Each row below is a small network's average activation on inputs in which a field has the value named, seen along a few directions.
Values that are neighbours, or in one group, have similar rows; names and order tell nothing.
In the rows, zero is written as 500.
Random noise pushes rows far along 12 fixed directions. That doesn't count. These rows show it; they differ only by the noise:
[449 518 446 575 503 402 473 753 704 359 515 569 573 440 526 455 296 731
 521 513 275 535 337 513 498 498]
[466 626 401 460 826 470 525 394 458 410 631 660 498 415 540 638 402 566
 433 708 422 647 254 332 498 560]
[607 633 617 602 328 557 426 609 507 517 404 584 573 613 666 373 377 743
 436 549 521 330 374 719 609 204]
[599 419 555 616 399 395 325 574 506 465 522 295 791 543 503 373 646 507
 749 448 591 661 623 459 485 429]
[514 541 422 611 551 460 405 577 543 522 515 437 578 578 478 536 503 486
 521 496 544 599 515 386 431 562]
[345 381 494 266 493 504 653 307 470 356 380 465 565 304 335 486 613 343
 486 489 542 505 376 395 627 621]
[372 436 492 639 564 529 495 558 587 544 266 396 573 626 418 525 592 435
 479 376 591 593 608 480 572 530]
[602 637 550 454 301 668 527 290 379 539 539 665 493 444 599 361 605 447
 422 605 563 433 395 444 398 390]
[609 500 553 429 449 430 392 355 295 503 380 338 329 401 462 630 382 158
 455 537 772 161 668 526 589 653]
[511 395 561 447 447 637 555 414 408 575 536 589 213 640 681 666 575 600
 670 462 518 218 705 585 471 455]
[394 475 480 452 389 459 512 586 574 410 276 433 604 492 322 425 435 424
 357 423 525 400 361 469 600 555]
[461 564 686 580 249 510 678 370 369 419 519 699 541 386 509 312 452 554
 475 391 267 670 211 453 370 529]
[391 441 536 627 383 517 509 578 678 348 294 590 522 391 465 342 414 446
 512 400 361 527 440 413 456 600]
[546 506 351 330 672 405 341 436 397 458 475 253 655 707 358 713 495 423
 554 571 877 386 355 314 674 612]


Values of RIV:
lekan: [473 624 261 596 741 521 552 441 619 619 499 412 409 494 445 723 362 515
 502 467 692 707 380 406 510 786]
vov: [403 606 378 549 574 771 684 340 752 526 503 702 431 336 668 537 543 626
 538 553 577 788 364 502 535 567]
vib: [480 424 471 258 444 491 558 444 489 484 470 304 576 459 373 523 533 348
 491 469 688 396 481 568 682 547]
fope: [440 464 533 638 698 407 508 512 566 468 421 459 488 326 616 598 409 564
 648 535 516 643 603 683 687 493]
rar: [659 649 495 548 427 485 310 462 444 460 471 549 549 521 498 406 380 449
 513 575 622 424 342 381 421 470]
gem: [460 525 410 532 480 656 552 527 764 498 411 509 448 424 506 390 469 422
 463 461 565 590 505 500 522 599]
fiv: [496 513 498 147 706 401 427 504 273 503 481 471 536 689 274 577 547 343
  71 713 629 179 423 556 727 284]
raka: [487 405 495 554 655 501 385 704 693 488 293 385 672 541 417 327 567 465
 395 535 472 467 723 611 631 270]
por: [605 579 445 474 507 464 491 613 521 591 731 515 416 372 498 415 442 447
 314 570 286 501 629 554 321 481]
bivol: [374 445 550 538 352 564 589 531 526 626 432 505 517 565 419 410 718 384
 343 380 445 627 601 513 436 467]
dulum: [543 407 790 437 550 470 567 413 282 550 431 528 458 568 593 463 542 659
 508 488 402 375 638 858 696 177]
The values of RIV form a ring.
- List every value one step from bivol, in the order listed. => vov, fiv
- List every value one step from lekan, in the order listed. => rar, dulum
- List every value one step from por, in the order listed. => gem, raka

Values of LOZOF:
zeguf: [458 302 507 566 422 599 464 583 548 572 403 552 300 543 500 418 691 363
 519 391 318 275 962 459 265 455]
vaz: [581 842 327 752 233 837 511 501 706 944 446 504 455 615 654 488 719 457
 327 486 836 664 736 612 292 446]
nadog: [563 737 320 325 564 462 591 376 344 690 653 372 582 556 403 757 466 638
 346 589 743 551 172 494 600 551]
vod: [692 320 638 410 468 386 327 378 219 447 551 286 532 702 474 487 542 388
 789 430 680 269 629 436 517 498]
burab: [685 702 310 431 356 474 467 700 556 741 923 340 772 573 507 419 685 717
 414 597 529 738 496 607 389 308]
kuz: [491 681 471 522 480 649 648 371 504 606 520 574 193 415 732 788 327 604
 492 551 718 440 452 709 633 599]
fevo: [653 641 537 543 322 438 552 505 303 712 843 378 371 661 599 680 443 629
 565 449 633 575 471 624 407 563]
seki: [614 693 419 464 338 644 502 379 282 722 693 611 596 730 564 508 731 633
 397 584 618 502 366 403 326 300]
purob: [487 410 656 469 733 345 491 403 342 376 447 442 545 415 391 465 431 343
 457 514 439 568 493 524 633 518]
vanu: [434 480 462 614 444 553 569 518 539 631 346 367 465 579 353 502 570 349
 482 275 589 600 626 457 457 661]
lem: [742 663 558 744 108 581 302 496 721 379 486 509 530 273 771 266 236 424
 709 552 685 484 384 493 430 603]
The values of LOZOF form a ring.
- List every value one step from vaz, in the order listed. => kuz, seki
- List every value one step from fevo, in the order listed. => burab, lem
- List every value one step from zeguf, in the order listed. => nadog, vanu
